A small network was shown many inputs. Here are its activations along a few directions, one row for each input.
In each table, some parts of the input vary, and every possible input appears once, in random order.
Descriptions start from the smaller parts, as in this example, which fits no table here: one of 5 places around a ring, together with either a single point or one of 11 places around a ring or (one of 3 separate values, together with one of 4 places along a line).
Shared parts are said once, and a part with two or three values counts as separate values.
In the rows, zero is written as 128.

Other details of the inputs vary at random and push rows far along two fixed directions, the same in every table; ignore that.
These rows show it; all are for the same input, with only those details redrawn:
[114 134  35 136 190 179 160  92  71  72 130 144 142 133 159]
[180 122  77  90 124  65 147 116 102 114 142 131 115 171 163]
[125 141 125 127 138 142 142 129 127 130 123 140 133 127 134]
[170 125 101  92 120  70 143 123 116 126 139 130 117 162 152]
[158 136 166  93  92  67 130 154 161 166 131 135 113 143 126]
[107 155 199 129 112 147 128 167 173 174 113 145 131 104 103]
[167 126 113  87 114  73 141 131 124 132 131 130 117 157 147]
[137 137  81 123 155 139 151 116 104 103 129 138 134 139 148]

A family of inputs:
r1: [164 132 150  94  81  57 130 150 149 151 137 130 113 149 145]
r2: [ 97 148 137 138 152 180 144 135 135 133 117 144 141 112 124]
r3: [119 118 130 128 134 140 139 121 132 123 137 129 129 131 113]
r4: [128 145  79 129 145 138 148 110 104 111 131 126 130 136 149]
r5: [ 70 136 184 158 147 182 121 143 150 136 111 129 142  88  88]
r6: [144 119 172 109  89  51 110 141 156 142 136 107 116 133 120]
r7: [107 114 144 171 146 219  82 140 113 125 114 136 148  89 105]
r8: [ 87 129 129 159 141 162 132 107 129 123 117 116 131 110 117]
r9: [163 110  76 106 122  48 130 103 101 101 145  95 110 161 144]
r10: [ 72 135 103 164 160 209 144 105 123 111 126 128 142 105 110]
r11: [148 102  23 162 166 185  99  88  48  66 131 111 141 131 151]
r12: [128 127 212 117  75  94 113 156 192 178 138 123 116 122 102]
r13: [ 84 133 210 155 112 153 114 146 176 159 114 126 127  96 100]
r14: [193  91 119 119  89  78  72 141 109 125 142 119 121 143 144]
r15: [ 81 129 179 157 141 169 123 131 149 142 112 134 136 101  99]
Describe the family of inputs behind these rows.
> one of 3 separate values, together with either a single point or one of 4 places along a line
The inputs of r15 and r13 match in every part but the choice among 3 separate values. If r3 is changed in the same way as r15 into r13, which row does it become?
> r12
Change only the choice among 3 separate values in r4. List by row number the other rows that result.
> r1, r2
Change only the place on the line of 4 in r9. List by row number the other rows that result.
> r4, r8, r10

A family of inputs:
r16: [154 131  57 113 174 120 134 127  80  90 141 141 139 152 144]
r17: [ 72 141 120 135 174 175 159 120 115  99 120 135 150 108 103]
r18: [131 108 158 133 156 156 116 154 138 134 127 156 130 130 113]
r19: [124  89  65 143 150  98 122  82  76  69 129 101 126 154 141]
r20: [126 149 200 117 127 125 132 164 163 164 115 128 135 103  84]
r21: [ 72 152 105 146 153 192 174 102 127 124 113 142 136 131 121]
r22: [125 137  93  96 130  74 156 111 111 117 121 118 115 147 155]
r23: [101 158 110 144 144 201 128 142 106 113 106 148 159  98 159]
r24: [104 109 168 142 148 135 144 128 163 109 146 138 132 129 121]
r25: [113 146 119 140 157 203 125 147 106  98 127 155 168 103 128]
r26: [177  89 109 106 136 118 116 130 102 100 148 157 143 154 155]
r27: [186 134 103  91 110  74 161 113 123 148 131 122 101 174 148]
r28: [126 141  54 130 141 116 181  81 107  93 155 134 122 160 167]
r29: [128 160 185 112 100 107 110 177 161 191 104 144 116 102 124]
r30: [130 115 218 120 136 136 119 150 174 160 118 142 123 116  87]
r31: [154 145  97 102 140  83 145 120 107 127 116 115 119 147 158]
r32: [150 112  93 118  84  61 126 100 135 129 167  89 104 146 144]
r33: [116 151 101 144 134 219 142 125 108 125 123 166 145 111 147]
r34: [108 152  96 153 155 206 148 128 117 139 108 161 137 114 129]
r35: [127 140 130 112 133  81 152 130 134 105 155 124 126 135 130]
r36: [ 70 126  92 158 140 196 130  95 123 119 126 100 134 111 106]
r37: [171 101 170 121  95  53  91 130 133 149 120  96 111 140 117]
r38: [ 98 103 213 119 122 126 135 150 176 154 124 140 124 120  87]
r39: [143 124  86 134 117 143  95 117 119 142 134 114 121 127 126]
r40: [ 89 166 190 133 103 108 142 151 183 157 116 127 126  97 125]
r41: [135 135 173 138  65 165  80 159 164 174 130 120 127 100 106]
r42: [142 123  97 132 122 141 118 102 120 137 131  90 117 126 119]
r43: [170  99 157 126  92  57  72 151 129 156 125 118 113 140 124]
r44: [ 95 115 159 171 124 123 109 118 137 109 131 108 125 107 118]
r45: [204  89 121 110  78  49  79 138 103 110 133 113 116 160 156]
Describe the family of inputs behind these rows.
> one of 5 places along a line, together with either one of 2 separate values or one of 4 places along a line
Change only the choice among 2 separate values in r36. List by row number the other rows that result.
> r19
Which other rows agree with r39 in the place on the line of 5? List them by row number.
> r16, r18, r29, r34, r43

A family of inputs:
r46: [122 132 144 122 118 107 137 126 146 138 131 122 121 131 125]
r47: [145 111 131 124 118 109 115 129 128 128 135 119 122 135 126]
r48: [107 141 117 145 146 180 133 127 120 121 121 139 142 110 128]
r49: [141 135 145 116 116 115 125 146 136 142 127 134 127 128 129]
r50: [ 93 127 129 161 151 182 112 123 121 113 120 128 143 103 117]
r51: [140 130 135 111 119 108 135 130 135 140 131 130 122 137 128]
r52: [135 116 133 132 111 113 111 127 131 130 131 114 123 130 124]
r53: [133 133 146 117 119 108 131 137 139 141 125 127 125 130 126]
r54: [168 115  26 111 159 110 149  96  68  72 146 134 131 167 171]
r55: [ 96 141 126 143 146 175 140 122 127 125 121 132 136 111 122]
r56: [124 131 154 119 118 101 136 133 146 138 127 125 121 130 123]
r57: [102 134 125 154 148 178 122 128 116 118 116 134 142 106 121]
r58: [137 128 143 127 109 117 115 138 138 145 128 123 122 127 124]
r59: [132 126 135 116 125 104 141 123 138 131 133 128 120 138 127]
r60: [145 120 132 121 117 113 118 134 131 137 129 130 123 136 129]
Describe the family of inputs behind these rows.
> one of 3 separate values, together with one of 5 places along a line
The inputs of r48 and r58 match in every part but the place on the line of 5. If r49 is changed in the same way as r48 into r58, which row does it become?
> r57
Change only the choice among 3 separate values in r55. List by row number the other rows that result.
> r51, r53
Change only the place on the line of 5 in r60. List by row number the other rows that result.
> r47, r51, r54, r59

A family of inputs:
r61: [188  95  32 116 140  90 114 103  62  70 147 122 126 167 176]
r62: [134 154 166 103 102  91 138 153 160 162 125 131 121 127 124]
r63: [151 121  65 102 146  91 168  97 101  91 152 125 122 166 154]
r64: [ 75 123  83 190 169 244 116  98  94  88 122 124 153  94 120]
r65: [133 117 107 134 154 153 118 128  98 103 121 138 142 125 133]
r66: [ 98 142  92 136 171 155 161 110 109  90 129 137 142 126 142]
r67: [166 114 128  87 104  40 154 123 145 134 150 129 106 171 142]
r68: [ 93 150 228 125 107 119 137 162 191 173 116 143 125 105 103]
r69: [112 111  52 169 177 222 119  96  71  72 132 136 152 119 143]
r70: [174 110 138 113  80  57  90 139 133 140 136 106 116 145 138]
r71: [ 68 167 189 146 130 202 141 150 175 171 111 144 141  85  92]
r72: [ 89 139 193 154 137 170 109 152 152 151 106 131 138  91  95]
r73: [138 149 161 103  91 100 141 148 162 178 123 134 112 133 123]
r74: [108 111  52 159 169 175 132  82  78  76 131 111 135 128 137]
r75: [174 107 120 104  93  34 106 125 123 129 135  99 105 155 143]
r76: [ 95 132 203 156 129 201 105 159 162 165 112 147 142  86  82]
r77: [125 161 161 115 108 116 140 149 154 163 114 136 125 119 131]
r78: [183 102 135  92  97  44 117 131 135 145 139 114 102 163 126]
Describe the family of inputs behind these rows.
> one of 2 separate values, together with either one of 4 places along a line or one of 5 places around a ring
Which other rows agree with r68 in the choice among 2 separate values? List them by row number.
> r61, r62, r65, r66, r70, r72, r75, r77
Change only the place on the ring of 5 in r74. List by row number the other rows that result.
> r64, r69, r76, r78
